A small network was trained on made-up records. Each row is its average activation on records with the value named, seen along a few directions.
Values that are neighbours, or in one group, have similar rows; names and order tell nothing.
In the rows, 500 means zero.
Random noise pushes rows far along 4 fixed directions. That doesn't count. These rows show it; they differ only by the noise:
[400 476 542 521 249 469 617 283 489 363 533 589 564 553 443 415 573]
[480 627 334 452 544 346 415 539 451 451 540 561 579 584 419 514 584]
[432 469 469 553 363 459 532 424 487 408 580 573 517 540 380 407 600]
[328 467 438 640 613 423 635 176 491 779 326 438 562 563 710 640 364]
[446 534 504 442 402 429 595 397 459 426 460 571 559 533 481 497 533]
[435 410 470 590 538 481 566 478 481 579 491 512 450 487 444 476 520]


Field MUP:
zudim: [518 440 482 509 570 443 550 564 590 548 551 407 475 479 453 522 544]
bof: [571 580 686 342 647 562 634 703 414 546 274 504 499 387 622 583 454]
sida: [594 444 676 526 578 638 540 698 543 577 474 428 370 350 499 477 569]
tubaz: [557 314 538 442 445 593 566 557 547 384 582 536 361 436 445 415 505]
pum: [436 600 558 463 484 523 575 398 477 531 379 543 649 600 624 546 468]
vik: [406 534 423 725 438 574 335 372 534 599 557 452 551 499 567 455 421]
pip: [509 410 600 463 512 611 586 599 531 539 513 554 495 494 507 519 534]
vafi: [511 309 520 552 409 528 566 556 575 458 624 517 419 477 307 381 612]
tadi: [518 489 601 483 380 544 504 445 610 468 586 504 568 569 529 480 548]
viga: [543 369 551 409 522 552 532 552 440 403 491 535 375 433 451 452 446]
toti: [550 365 570 510 542 496 592 370 570 601 468 390 432 467 684 591 375]
togot: [441 537 504 407 358 473 596 485 462 358 511 568 524 523 408 464 557]
gubo: [410 390 441 776 481 652 384 362 507 724 528 413 489 555 561 423 381]
fos: [580 550 634 396 236 550 509 382 506 373 446 598 591 509 524 530 401]
vud: [549 563 355 536 902 389 420 724 418 716 403 388 429 421 502 614 484]
ruvi: [522 561 362 576 639 422 328 488 469 480 546 467 441 522 489 468 497]
paf: [662 632 541 212 598 409 476 709 460 367 361 471 409 365 595 601 414]
fek: [514 401 473 678 684 502 460 695 515 577 630 356 352 390 380 447 595]
vebig: [485 546 466 514 535 613 455 448 496 614 471 521 548 584 594 564 374]
piv: [470 456 496 704 493 618 344 449 557 615 526 425 468 466 506 496 439]
Each value of MUP is a pair of two hidden parts, and every pair occurs once (5 first parts, 4 second parts).
Changing only the second part turns viga into pum. toti has the same second part as viga; what does that change turn toti into? -> tadi
Changing only the second part turns vud into ruvi. fek has the same second part as vud; what does that change turn fek into? -> paf
Changing only the second part turns gubo into togot. vebig has the same second part as gubo; what does that change turn vebig into? -> vafi

Field TIZ:
kedu: [329 506 467 502 455 438 683 129 527 592 403 518 702 699 666 617 426]
tegak: [378 405 621 725 286 729 488 226 580 665 453 408 509 502 594 492 399]
zel: [523 608 469 407 800 421 522 656 396 671 350 445 447 456 672 557 478]
dek: [346 784 303 542 460 247 384 295 533 522 554 515 794 718 513 643 599]
gudaf: [382 653 139 555 641 251 351 110 564 630 492 470 654 750 730 655 375]
zipaz: [623 701 451 323 322 415 315 576 514 154 732 610 656 664 403 314 716]
veke: [469 564 577 479 512 447 543 546 423 486 434 454 526 453 615 513 495]
med: [564 432 453 460 581 464 443 539 584 530 557 437 430 462 526 567 473]
volu: [468 733 191 482 658 295 270 568 568 550 688 541 736 733 396 569 613]
vor: [484 614 492 630 293 569 289 304 581 398 619 567 638 650 579 521 475]
niku: [548 300 469 622 407 499 452 628 590 460 690 446 309 360 249 368 583]
nosif: [473 591 388 482 319 548 430 482 436 346 519 632 581 584 478 443 502]
beto: [561 441 497 590 494 672 367 543 514 609 573 541 459 549 470 479 443]
dage: [587 722 578 361 194 447 424 530 537  82 666 556 657 524 408 383 689]
kek: [553 361 611 369 634 492 736 501 373 503 290 481 270 338 599 560 369]
vig: [536 550 407 448 466 312 444 472 426 383 560 469 510 512 423 506 510]
rem: [505 490 633 524 414 613 575 426 400 596 328 485 522 449 572 520 304]
sukig: [546 516 527 510 502 567 409 527 648 447 619 476 531 484 537 443 577]
zibor: [407 626 258 429 743 327 476 485 405 544 373 520 639 573 547 599 537]
bopaz: [383 490 582 550 442 472 658 367 463 512 418 520 500 482 402 491 601]
Each value of TIZ is a pair of two hidden parts, and every pair occurs once (5 first parts, 4 second parts).
Changing only the second part turns zibor into kek. dek has the same second part as zibor; what does that change turn dek into? -> niku
Changing only the second part turns vor into med. beto has the same second part as vor; what does that change turn beto into? -> gudaf
Changing only the second part turns veke into bopaz. sukig has the same second part as veke; what does that change turn sukig into? -> volu
